Each row below holds a small network's activations on one record, seen along a few directions.
After each row come some of the record's fields: Z, P, K, B.
Not every record has every field; a missing one is written none.
The largest differences between rows may come from other fields.
In the rows, zero is written as 500.
Random noise pushes rows far along 9 fixed directions. That doesn't count. These rows show it; they differ only by the noise:
[399, 653, 602, 632, 571, 537, 442, 352, 746, 617, 362, 714, 566, 479, 711,
 485, 570, 408, 772, 302, 348, 624, 469, 456, 155]
[637, 393, 200, 705, 510, 556, 320, 794, 478, 458, 760, 587, 587, 654, 701,
 492, 357, 487, 452, 387, 434, 514, 425, 543, 551]
[392, 422, 343, 627, 678, 453, 424, 498, 445, 314, 471, 375, 327, 504, 471,
 510, 474, 470, 634, 449, 362, 517, 363, 583, 467]
[482, 485, 548, 412, 594, 578, 463, 519, 410, 513, 421, 387, 327, 534, 504,
 381, 573, 447, 663, 474, 594, 651, 534, 547, 411]
[541, 413, 428, 524, 640, 351, 594, 489, 582, 356, 521, 571, 502, 346, 370,
 617, 426, 588, 284, 658, 379, 428, 364, 497, 589]
[488, 568, 498, 360, 502, 470, 523, 428, 578, 522, 447, 585, 537, 485, 512,
 467, 547, 493, 512, 554, 464, 529, 550, 620, 455]
[557, 402, 558, 617, 514, 575, 496, 606, 455, 663, 582, 643, 324, 623, 627,
 431, 606, 592, 678, 284, 681, 554, 334, 428, 331]
[576, 696, 519, 464, 596, 570, 403, 519, 723, 565, 423, 628, 671, 485, 658,
 359, 395, 340, 551, 532, 387, 681, 695, 557, 347]
[312, 357, 226, 610, 806, 524, 328, 487, 405, 143, 390, 200, 407, 397, 503,
 641, 516, 335, 762, 439, 296, 655, 302, 613, 532]
[309, 342, 512, 319, 493, 400, 630, 317, 404, 349, 408, 398, 444, 327, 315,
 789, 745, 599, 478, 550, 508, 417, 296, 554, 623]
[510, 286, 281, 521, 526, 497, 430, 552, 337, 369, 595, 386, 471, 471, 563,
 611, 548, 478, 397, 535, 356, 612, 408, 444, 529]

[537, 532, 625, 402, 469, 438, 646, 395, 553, 579, 481, 603, 454, 455, 429,
 467, 576, 596, 435, 563, 529, 496, 513, 456, 472]
(Z z3; P p1; K k2; B b1)
[630, 424, 477, 649, 364, 610, 417, 636, 623, 646, 649, 773, 905, 440, 773,
 740, 544, 510, 357, 371, 499, 574, 418, 240, 487]
(Z z3; P p1; K k2; B b4)
[436, 470, 591, 330, 182, 450, 601, 420, 435, 541, 589, 583, 575, 522, 446,
 677, 675, 640, 295, 493, 571, 343, 541, 545, 588]
(Z z6; P p2; K k2; B b2)
[625, 562, 808, 337, 462, 422, 785, 307, 724, 687, 427, 850, 563, 318, 444,
 558, 636, 642, 335, 601, 584, 514, 471, 348, 374]
(Z z3; P p2; K k2; B b1)
[391, 647, 603, 667, 715, 312, 574, 298, 675, 389, 367, 543, 281, 441, 399,
 373, 416, 519, 553, 520, 248, 485, 507, 511, 293]
(Z z6; P p1; K k2; B b1)
[474, 508, 670, 488, 503, 517, 535, 542, 395, 441, 449, 323, 299, 533, 296,
 469, 418, 485, 404, 536, 543, 411, 644, 493, 531]
(Z z3; P p2; K k2; B b1)
[432, 556, 442, 691, 447, 368, 544, 391, 672, 471, 604, 651, 608, 485, 560,
 587, 471, 604, 483, 399, 353, 340, 365, 457, 506]
(Z z2; P p2; K k1; B b3)
[308, 528, 575, 815, 366, 272, 585, 188, 647, 583, 487, 686, 480, 433, 564,
 629, 565, 591, 426, 378, 111, 347, 357, 199, 189]
(Z z6; P p1; K k1; B b3)
[200, 556, 253, 657, 494, 384, 380, 383, 499, 272, 434, 282, 542, 516, 403,
 622, 396, 407, 638, 431, 196, 235, 395, 645, 608]
(Z z1; P p1; K k1; B b3)
[523, 466, 479, 460, 428, 587, 417, 673, 307, 473, 623, 321, 327, 663, 464,
 379, 447, 499, 398, 470, 534, 542, 678, 539, 501]
(Z z2; P p1; K k2; B b2)
[586, 546, 454, 521, 410, 448, 495, 558, 533, 516, 566, 474, 680, 460, 446,
 502, 326, 482, 225, 682, 414, 399, 637, 440, 666]
(Z z4; P p2; K k1; B b3)
[450, 724, 528, 585, 474, 571, 358, 464, 502, 583, 460, 299, 442, 641, 610,
 173, 387, 308, 695, 426, 412, 600, 739, 430, 357]
(Z z3; P p2; K k1; B b3)
[539, 430, 303, 571, 508, 322, 480, 567, 502, 351, 601, 581, 550, 496, 455,
 569, 367, 592, 192, 686, 313, 385, 517, 630, 610]
(Z z6; P p1; K k2; B b4)
[542, 455, 853, 524, 624, 464, 711, 469, 631, 573, 384, 586, 520, 251, 334,
 674, 578, 622, 474, 527, 800, 408, 291, 270, 608]
(Z z6; P p2; K k2; B b3)
[396, 799, 583, 563, 340, 505, 457, 455, 784, 502, 537, 567, 864, 468, 528,
 573, 371, 417, 453, 395, 371, 363, 641, 469, 562]
(Z z6; P p1; K k1; B b3)
[461, 648, 270, 535, 579, 640, 260, 649, 471, 372, 538, 306, 468, 717, 588,
 273, 356, 302, 803, 355, 430, 595, 659, 770, 536]
(Z z3; P p1; K k2; B b1)
[545, 345, 459, 727, 441, 434, 461, 573, 317, 542, 626, 527, 279, 643, 574,
 450, 516, 633, 402, 442, 534, 452, 432, 412, 427]
(Z z2; P p2; K k2; B b2)
[466, 533, 406, 429, 350, 400, 500, 460, 509, 501, 502, 559, 672, 520, 455,
 589, 417, 538, 283, 658, 368, 289, 589, 621, 620]
(Z z5; P p1; K k2; B b3)
[634, 290, 402, 321, 667, 486, 602, 511, 264, 477, 489, 351, 211, 466, 392,
 350, 584, 580, 515, 705, 664, 648, 362, 495, 564]
(Z z4; P p2; K k1; B b4)
[499, 470, 555, 402, 287, 486, 462, 441, 219, 581, 545, 179, 387, 571, 540,
 335, 556, 454, 277, 643, 453, 594, 799, 298, 494]
(Z z2; P p2; K k1; B b3)
[299, 641, 725, 488, 557, 560, 585, 358, 666, 463, 364, 477, 497, 410, 367,
 625, 598, 480, 782, 291, 554, 416, 405, 511, 481]
(Z z3; P p2; K k1; B b1)
[364, 706, 339, 665, 657, 627, 235, 569, 591, 357, 393, 283, 607, 571, 579,
 370, 298, 220, 870, 336, 370, 560, 582, 636, 503]
(Z z3; P p1; K k1; B b3)
[719, 479, 424, 626, 516, 555, 417, 679, 490, 628, 614, 693, 426, 685, 671,
 294, 384, 514, 488, 466, 549, 573, 556, 516, 362]
(Z z3; P p2; K k2; B b2)
[652, 484, 479, 228, 372, 528, 525, 508, 395, 714, 519, 597, 512, 588, 603,
 307, 662, 562, 496, 624, 720, 639, 597, 575, 497]
(Z z3; P p1; K k2; B b4)
[377, 537, 508, 564, 408, 406, 500, 496, 341, 456, 544, 273, 277, 626, 320,
 375, 450, 567, 460, 477, 478, 317, 560, 490, 570]
(Z z3; P p3; K k2; B none)
[396, 522, 467, 517, 396, 494, 481, 527, 522, 471, 543, 634, 478, 636, 495,
 598, 520, 564, 581, 346, 526, 297, 434, 751, 490]
(Z z5; P p2; K k2; B b2)
[445, 530, 410, 421, 233, 442, 454, 488, 380, 496, 657, 361, 567, 595, 518,
 477, 523, 503, 258, 540, 355, 446, 689, 453, 570]
(Z z1; P p3; K k2; B none)
[227, 664, 492, 681, 753, 420, 399, 406, 651, 205, 284, 262, 506, 399, 364,
 570, 393, 390, 822, 425, 482, 337, 401, 727, 672]
(Z z2; P p2; K k1; B b3)
[334, 381, 271, 323, 500, 480, 460, 466, 376, 259, 414, 338, 581, 437, 324,
 769, 550, 481, 524, 589, 480, 330, 370, 795, 775]
(Z z4; P p2; K k2; B b4)
[408, 432, 378, 553, 358, 533, 441, 503, 379, 425, 640, 309, 515, 545, 541,
 578, 518, 471, 469, 398, 371, 473, 490, 397, 548]
(Z z2; P p2; K k1; B b3)
[412, 462, 214, 569, 401, 353, 515, 250, 443, 542, 555, 576, 364, 621, 631,
 375, 613, 549, 689, 427, 237, 486, 318, 513, 313]
(Z z3; P p1; K k1; B b3)
[635, 453, 478, 552, 623, 642, 436, 608, 398, 487, 551, 235, 457, 450, 550,
 339, 403, 350, 531, 530, 531, 757, 543, 217, 519]
(Z z3; P p2; K k1; B b3)
[509, 287, 393, 630, 648, 329, 623, 315, 526, 413, 416, 552, 476, 250, 446,
 697, 535, 539, 398, 644, 271, 511, 204, 273, 451]
(Z z3; P p2; K k1; B b3)
[479, 551, 532, 674, 524, 408, 535, 569, 553, 450, 554, 456, 498, 497, 335,
 499, 338, 584, 442, 486, 578, 242, 401, 451, 690]
(Z z3; P p1; K k1; B b3)
[444, 547, 457, 421, 564, 434, 538, 420, 464, 457, 496, 525, 199, 633, 448,
 288, 584, 621, 690, 450, 573, 524, 462, 743, 395]
(Z z2; P p1; K k2; B b2)

Which values does each new row have?
[629, 636, 779, 657, 717, 551, 592, 553, 813, 516, 467, 646, 595, 298, 440,
 507, 337, 474, 416, 473, 494, 601, 506, 223, 415]
(Z z3; P p1; K k2; B b1)
[414, 468, 319, 277, 659, 512, 466, 505, 375, 259, 418, 214, 447, 457, 365,
 479, 580, 437, 727, 578, 673, 553, 433, 809, 776]
(Z z3; P p2; K k1; B b3)
[263, 633, 463, 339, 611, 487, 391, 311, 601, 229, 223, 317, 697, 328, 458,
 679, 552, 287, 630, 603, 331, 570, 631, 779, 593]
(Z z6; P p2; K k2; B b2)
[476, 525, 471, 500, 416, 395, 532, 361, 496, 525, 493, 445, 560, 440, 507,
 469, 516, 486, 405, 602, 378, 491, 517, 371, 512]
(Z z3; P p1; K k1; B b3)
[342, 463, 564, 631, 570, 503, 528, 316, 513, 456, 337, 440, 412, 400, 448,
 620, 548, 447, 704, 383, 406, 468, 316, 360, 368]
(Z z3; P p2; K k1; B b3)
[463, 456, 617, 700, 517, 324, 587, 459, 496, 568, 537, 652, 261, 561, 476,
 443, 572, 738, 513, 440, 619, 360, 320, 468, 412]
(Z z6; P p1; K k2; B b4)
[358, 348, 456, 560, 544, 426, 549, 443, 448, 293, 480, 447, 449, 405, 364,
 785, 608, 585, 521, 435, 514, 355, 245, 557, 638]
(Z z3; P p2; K k2; B b2)
[570, 486, 651, 575, 609, 529, 501, 584, 388, 526, 437, 360, 240, 553, 409,
 311, 354, 469, 490, 562, 616, 510, 595, 419, 434]
(Z z6; P p2; K k1; B b3)
[426, 581, 686, 772, 589, 596, 427, 667, 731, 406, 522, 492, 798, 339, 476,
 776, 345, 441, 499, 299, 578, 396, 409, 326, 653]
(Z z6; P p1; K k1; B b3)
[416, 422, 485, 413, 242, 471, 464, 382, 284, 598, 520, 405, 445, 571, 573,
 513, 659, 509, 333, 546, 344, 544, 639, 379, 362]
(Z z1; P p1; K k2; B b4)
[494, 464, 481, 547, 539, 503, 463, 616, 413, 448, 497, 350, 455, 524, 386,
 500, 353, 479, 436, 573, 503, 384, 522, 519, 626]
(Z z5; P p1; K k2; B b3)
[557, 299, 546, 626, 450, 362, 694, 499, 399, 631, 638, 640, 243, 537, 403,
 510, 574, 770, 416, 450, 643, 302, 186, 319, 469]
(Z z1; P p1; K k1; B b3)
[411, 561, 502, 413, 469, 488, 507, 442, 383, 476, 437, 232, 385, 547, 336,
 385, 431, 444, 527, 579, 498, 387, 598, 541, 597]
(Z z4; P p2; K k1; B b3)
[490, 645, 608, 366, 466, 396, 670, 346, 651, 518, 467, 568, 533, 418, 352,
 455, 449, 575, 375, 617, 454, 378, 572, 510, 525]
(Z z2; P p2; K k1; B b3)
[728, 341, 363, 378, 460, 558, 523, 544, 464, 600, 589, 742, 572, 508, 706,
 521, 553, 505, 335, 614, 400, 716, 521, 484, 357]
(Z z5; P p2; K k2; B b1)
[478, 674, 668, 384, 452, 466, 630, 319, 627, 663, 403, 548, 502, 473, 433,
 358, 533, 505, 617, 516, 568, 436, 529, 445, 449]
(Z z3; P p2; K k1; B b3)
[417, 410, 647, 367, 377, 549, 574, 419, 372, 606, 408, 487, 425, 508, 466,
 616, 753, 564, 649, 412, 749, 453, 405, 501, 499]
(Z z3; P p2; K k2; B b3)
